A small network was shown many inputs. Here are its activations along a few directions, one row for each input.
In each table, some parts of the input vary, and every possible input appears once, in random order.
Descriptions start from the smaller parts, as in this example, which fits no table here: one of 3 separate values, together with either a single point or one of 11 places around a ring or (one of 4 places along a line, together with one of 8 places around a ring).
Shared parts are said once, and a part with two or three values counts as separate values.
(in the rows, 128 means zero)

Other details of the inputs shift rows strongly along two fixed directions, in all tables alike. That doesn't count.

Table:
x1: [124 149 112 151  70  57 171 145 193 103 113 140 121 112  94]
x2: [174  90 124 166 136 136 165 169 213 134 104 167 131 184 145]
x3: [ 90  98 140  87 116 111 128  67  87 114 177  70 115  82  58]
x4: [115 115 136 142 182 158  69 114  37 133 123  93 144 147 169]
x5: [139 107 131 143 197 154  69 116  65 146 130 125 155 145 169]
x6: [151 116 122 130  83 147 188 160 222 127 129 154  90 167 110]
x7: [ 98 135 145  63  94 125 114  68  78 122 152 102 113  66  64]
x8: [182  90 138 168 129 138 155 168 200 133  58 181 139 185 157]
x9: [159  91 131 156 162 144 124 143 147 137 104 153 140 164 160]
x10: [102  98 147  85 142 117  93  59  54 123 152  92 139  75  79]
x11: [132 121 135  91  92 131 151 106 160 129 141 141 108 104  84]
x12: [135 150 129 128 110 141 164 168 175 128 116 140 128 144 143]
x13: [148 143 126 135 174 171  74 134  76 151 122 151 142 149 185]
x14: [110 142 138  93 144 150  75  88  43 135 142 115 129  96 130]
x15: [153 159 103 209 140  98 124 197 158 121  74 172 147 178 203]
x16: [128 137 108 153 135  80 121 119 140 134 135 140 134 107 128]
x17: [151  96 132 144 155 139 124 134 142 135 114 146 140 152 143]
x18: [140 153 110 186 184 119 109 174 122 138  99 151 166 154 210]
x19: [124 106 128 139 184 150  88 115  69 137 151 104 141 145 153]
x20: [111 155 142  89 113 129 119 112  95 125 129 116 139  91 109]
x21: [128 147 134 110  75 124 188 158 201 119 120 133 116 127 100]
x22: [ 93 151 120 113 135  81 122 106 103 121 161 102 147  71 102]
x23: [ 91 172 104 153 185  99  40 113   8 124 159 101 153 100 177]
x24: [158 109 135 175 177 162  95 158 105 140  75 143 151 188 199]
x25: [ 96 167 109 156 168  92  59 119  31 117 142 108 150 104 171]
x26: [107 133 124 116 150 171  93 115  67 134 159 105 107 137 149]
x27: [ 89 151 123 110 164 162  82 113  33 128 177  80 123 119 153]
x28: [116 141 129 122 189 189  47 108   9 147 143 112 128 142 184]
x29: [156 138  99 188  97  74 181 185 236 112 103 180 125 156 143]
x30: [150 141 110 193 155 102 110 159 142 139  82 166 143 154 197]
x31: [108  89 143  90  74  96 177  87 163 108 155  90 105  94  30]
x32: [131 121 144  76  39 110 189 104 202 117 125 138  97  92  36]
x33: [110 138 139 108 152 174  69 101  29 137 131 105 119 128 154]
x34: [111 141 111 139 141  81 100  98 100 132 143 124 134  88 124]
x35: [180  88 142 154 101 127 179 160 231 129  57 177 133 171 123]
x36: [132 154 132 122 138 147 113 146 110 131 110 142 144 128 160]
x37: [160  98 139 155 139 137 135 146 157 133  82 150 140 165 148]
x38: [154 158 124 149 166 164 107 174 121 144  98 164 155 162 200]
x39: [142 130 129 138 101 163 148 158 161 128 105 138 101 173 143]
x40: [109 158 126 135 132  91 120 126 105 124 119 109 154  99 130]
x41: [ 97 140 134  68  71 108 184 107 172 116 177 102 107  72  49]
x42: [136 150 100 172 120  75 141 160 170 116 130 154 135 133 140]
x43: [110  91 148  75  75  92 162  67 147 113 147  98 115  71  20]
x44: [146 150 128 133 142 151 126 160 139 137 110 155 144 143 169]
x45: [143 124 132 101  91 132 157 125 179 129 129 157 111 119  93]
x46: [ 75 148 135  49  78 104 158  79 121 114 199  77 109  45  34]
x47: [170  89 127 173 152 147 147 167 185 136  95 164 133 188 171]
x48: [122 155 125 113 131 143 137 146 136 135 152 123 132 125 135]
x49: [144 133 116 162  84  71 171 140 210 125  89 157 121 124 111]
x50: [162  92 135 156 171 149 111 140 131 139  94 160 147 163 172]
x51: [ 66 143 136  53  68 112 147  70  87 103 192  55  96  58  29]
x52: [122 147 133  84  99 119 148 113 145 128 157 125 129  87  81]
x53: [108 160 120 149 174 105  88 132  66 129 124 114 165 108 172]
x54: [165  94 127 167 158 148 135 162 165 136 100 157 137 182 169]
x55: [ 99 145 131 102  97 134 145 124 114 113 152  92 109 117 100]
x56: [129  83 143 100  65  94 195 104 204 109 131 119 107 106  36]
x57: [167  93 124 173 146 146 155 173 190 133 102 155 129 195 161]
x58: [149  98 130 102  46 129 220 131 252 119 131 156  78 135  56]
x59: [112 137 120 100  89 128 173 131 167 118 173 108 103 119  79]
x60: [ 85 145 130  90 114 138 123 104  77 115 175  78 111  99  99]
x61: [161 157 125 164 122 160 159 207 193 137  72 165 136 190 190]
x62: [145  91 140 131 133 127 137 123 151 129 112 139 135 138 118]
x63: [157 126 133 139 105 167 145 153 163 135  86 156 105 174 150]
x64: [151 132 114 174  96  73 171 154 215 128  81 171 125 137 131]
x65: [183  96 131 174 169 153 122 168 168 145  83 180 151 190 185]
x66: [102 147 128 116 100  69 154 116 145 115 134 109 140  78  84]
x67: [ 98 139 131 109 151 169  76 102  32 132 158  90 111 126 148]
x68: [143 119 129 116 118 159 137 130 151 138 137 145 106 147 122]
x69: [121 159 115 156 179 108  95 144  91 137 133 125 166 120 176]
x70: [100 147 111 146 177  95  60  90  41 138 147 110 144  88 160]
x71: [124 141 142  76  42 101 196 119 203 113 123 133 115  84  43]
x72: [105 144 123 120 182 181  55 109  20 144 171  95 122 138 169]
x73: [149 134 126 157 136 178 118 171 131 136  97 145 112 192 188]
x74: [ 95  85 136  80  97 102 153  65 127 111 189  77 104  77  31]
x75: [101 156 120 124 171 169  78 131  39 132 163  93 129 138 171]
x76: [ 97 121 141  70  96 140 124  72  88 123 166  95  95  86  68]
x77: [112 109 136 131 189 149  63  96  26 134 138  94 147 126 160]
x78: [144  89 139 117 127 121 138 108 153 130 126 138 134 120  96]
Each input here is: one of 6 places along a line, together with either one of 3 separate values or one of 4 places along a line or one of 6 places around a ring.
Changing only the place on the line of 6 turns x76 into x33. The same change can be made to x10. Which row results? -> x8
Changing only the place on the line of 6 turns x60 into x75. The same change can be made to x67. Which row results? -> x6
Change only the choice among 3 separate values in x18. List by row number the other rows that result. -> x29, x70
Change only the place on the line of 6 in x31. List by row number the other rows that result. -> x3, x4, x19, x57, x74
Start at x4 and move only the place on the line of 4, one step at a time. The first step leads to x24. Which rows follow, in order? -> x43, x35

Table:
x79: [111  91 135  81  75  90 178  74 171 117 176 104  96  80  18]
x80: [131 167 123 112  95 141 150 151 152 128 124 146 120 128 128]
x81: [143 137 116 195 196 136  62 154  63 135  91 139 162 173 217]
x82: [129 132 120 140 126 105 157 143 169 127 137 133 136 126 123]
x83: [138 106 133 121 116 147 155 127 156 124 126 130 119 139 114]
x84: [101 155 123  99  56 111 172 120 165 114 153 106  87 103  74]
x85: [183 110 128 163 123 159 162 185 219 140  73 185 128 198 163]
x86: [135 170 118 161 192 168  69 173  72 142 117 147 154 163 230]
x87: [171 113 136 159 118 164 173 196 211 130  73 169 128 201 164]
x88: [177  96 123 171 130 163 176 183 213 131  88 172 118 202 168]
x89: [104 169 129  92  52 110 169 121 158 118 135 115  97  92  79]
x90: [ 68 148 130  75 136  91 100  63  47 122 193  72 139  40  73]
x91: [146 117 137 113 115 133 141 124 155 133 110 148 127 125 115]
x92: [ 77 154 116 130 179  94  62  90  17 124 169  70 157  78 140]
x93: [119 106 132 106  79  86 165  96 174 111 146 123 108  91  57]
x94: [157 155 115 144  94 147 175 190 214 129 102 179 112 171 149]
x95: [ 87 172 116 130 161 158  61 117  11 132 157  84 117 127 177]
x96: [141 122 117 189 201 143  63 148  62 140 102 138 152 175 222]
x97: [ 98 118 138  93 148 126  86  65  48 132 171  86 128  84  94]
x98: [116 105 121 125  84  69 166 101 166 105 147 113 114  98  52]
x99: [109 146 135 124 178 132  47  96  13 135 124 112 154 100 168]
x100: [127 150 118 146 120  79 148 146 161 122 112 133 148 108 127]
x101: [ 96 131 143  75 136 143  97  71  42 126 154  87 134  75  98]
x102: [110 140 117  91  70 118 178 121 170 113 176 116  89 105  62]
x103: [103 127 142 115 183 173  59 103  16 137 147  84 139 131 162]
x104: [146 121 139 120 116 123 144 125 157 135 109 147 132 124 112]
x105: [143 106 133 120 115 143 143 125 159 131 130 130 120 144 108]
x106: [ 92 139 149  86 160 160  69  89   8 129 149  73 145  97 131]
x107: [104 131 128 140 183 124  49  95  15 132 139  99 151 113 167]
x108: [149 132 129 165 202 168  63 146  66 153  95 150 154 170 215]
x109: [119 107 138  82  78 122 177  98 170 116 144 119 107  94  53]
x110: [151 139 109 181 124  89 167 184 214 125  88 165 145 154 157]
x111: [100 162 124  95  55 111 169 121 162 116 143 115  90  97  76]
x112: [113 108 146  78  75 121 172 104 169 117 145 110 105  99  50]
x113: [106 140 146 106 177 170  58 105  13 139 131  93 149 118 163]
x114: [126  96 135  89  83 112 167  93 174 120 153 121 102  99  52]
x115: [136 127 137 156 194 191  74 157  57 140 108 116 148 187 213]
x116: [125 103 137  84  82 111 165  94 173 122 144 129 105  92  52]
x117: [139 132 128 141 106  88 144 132 154 118  98 143 139 117 111]
x118: [148 115 120 178 207 164  59 139  64 151 111 141 148 173 216]
x119: [135 119 129 132 112 107 141 127 160 123 111 150 123 122 116]
x120: [136 164 116 166 194 169  70 172  71 141 128 138 152 169 230]
x121: [170 151 111 168 111 160 171 208 216 133  96 183 115 200 180]
x122: [143 143 117 189 194 135  62 156  64 136  81 148 163 166 217]
x123: [179 115 121 188 119 115 165 190 225 130  58 195 135 187 174]
x124: [181  96 123 171 130 160 163 181 213 138  91 172 121 207 163]
x125: [178 102 117 193 130 127 161 186 218 129  78 186 123 197 176]
x126: [ 90 147 108 155 198 105  59 111  23 129 157  84 157 108 170]
x127: [125 105 135  95  83  97 161  91 176 125 142 132 113  85  53]
x128: [101 131 143  75 135 140  86  70  46 133 156  89 136  80  91]
x129: [117 110 142  72  65  83 170  72 171 121 150 119 113  57  23]
x130: [133 159 127 118 107 124 149 152 160 125 130 144 133 118 130]
x131: [118  98 140 101  98 135 165 118 151 115 152 100 106 128  78]
x132: [143 105 129 133 120 120 139 119 162 133 125 141 124 129 112]
x133: [183  93 121 173 135 154 162 179 213 137  88 181 117 201 169]
x134: [132 146 126 130 121 103 154 143 162 129 120 140 146 113 126]
x135: [169 103 130 175 153 175 143 189 174 138  88 158 126 214 192]
x136: [121 118 137 101  71  73 167  98 171 112 127 128 123  78  57]
x137: [ 81 135 120 105 158 103  98  83  52 125 191  77 137  75 104]
x138: [ 69 146 125  71 126 111 101  71  50 115 220  67 116  56  73]
What is each input in this table made of? -> one of 4 places along a line, together with either one of 5 places along a line or one of 10 places along a line
Changing only the place on the line of 4 turns x85 into x124. The same change can be made to x116. Which row results? -> x133
Change only the place on the line of 5 in x102. List by row number the other rows that result. -> x95, x126, x137, x138
Change only the place on the line of 10 in x136. List by row number the other rows that result. -> x91, x99, x101, x104, x106, x113, x117, x128, x129
Start at x111 and move only the place on the line of 5, one step at a time. The first step leads to x94. Which rows follow, in order? -> x86, x90, x110

Table:
x139: [131 139 130 137 140 131 111 136 110 131 110 133 139 133 153]
x140: [146 102 137 110  90 132 179 129 200 126 125 145 110 133  87]
x141: [121 110 131 134 168 140  84 106  64 132 136 109 137 132 145]
x142: [117 117 127 113  98 120 154 117 150 117 152 111 105 121  87]
x143: [ 97 125 129 109 158 145  89  96  49 128 171  83 126 113 125]
x144: [127 136 117 129  78  90 180 139 198 115 134 136 111 115  89]
x145: [151 143 117 158 111 123 161 175 192 127  99 162 126 160 152]
x146: [125 139 117 140 124 112 142 141 149 126 135 130 128 128 130]
x147: [141 118 131 129 110 112 150 130 168 126 114 144 130 125 109]
x148: [ 98 132 127 102  93  78 144  90 131 114 154 102 121  71  66]
x149: [ 96 149 130  98 123 123 106  99  74 122 159  97 125  90 107]
x150: [133 134 125 150 166 128  90 131  88 136 113 134 150 135 168]
x151: [128 147 125 140 164 153  95 144  87 137 126 127 142 144 176]
x152: [155 141 123 156 129 154 138 177 161 133  93 162 127 176 176]
x153: [104 120 128 102  98  75 143  84 134 116 157 106 123  72  59]
x154: [109 116 143  80  90 123 146  86 128 121 148 105 109  88  63]
x155: [133 133 132 130 163 177  95 139  87 143 125 127 130 156 174]
x156: [104 130 134  79  90 118 151  96 132 119 166 102 111  86  63]
x157: [132 122 121 140 115  97 154 134 172 123 128 139 128 121 113]
x158: [157 134 123 173 180 156  96 170 115 143  92 158 153 176 211]
x159: [159 128 129 152 116 138 154 168 183 131  83 165 129 166 154]
x160: [ 99 122 133 113 155 133  82  89  44 127 153  87 130 106 124]
x161: [136 107 127 145 157 143 113 132 115 131 130 126 131 152 150]
x162: [131 140 131 134 158 175  90 140  79 140 119 129 128 156 179]
x163: [107 128 137 103 151 133  80  86  48 131 145 101 138  96 120]
x164: [128 143 125 144 144 122 109 136 108 131 111 133 142 130 155]
x165: [164 112 129 144 100 129 181 165 223 127  97 170 122 160 126]
x166: [134 128 124 139 134 116 134 137 143 128 122 139 136 129 135]
x167: [147 109 137 128 132 148 128 128 139 136 110 142 127 145 133]
x168: [130 136 122 128 107 115 159 142 170 124 133 135 124 126 113]
Changing only one part turns x157 into x144. The same change can be made to x161. Which row results? -> x142
What is each input in this table made of? -> one of 5 places around a ring, together with either a single point or one of 5 places along a line
Start at x167 and move only the place on the line of 5, one step at a time. The first step leads to x163. Which rows follow, in order? -> x147, x150, x153
Change only the place on the ring of 5 in x147. List by row number the other rows that result. -> x139, x149, x151, x158
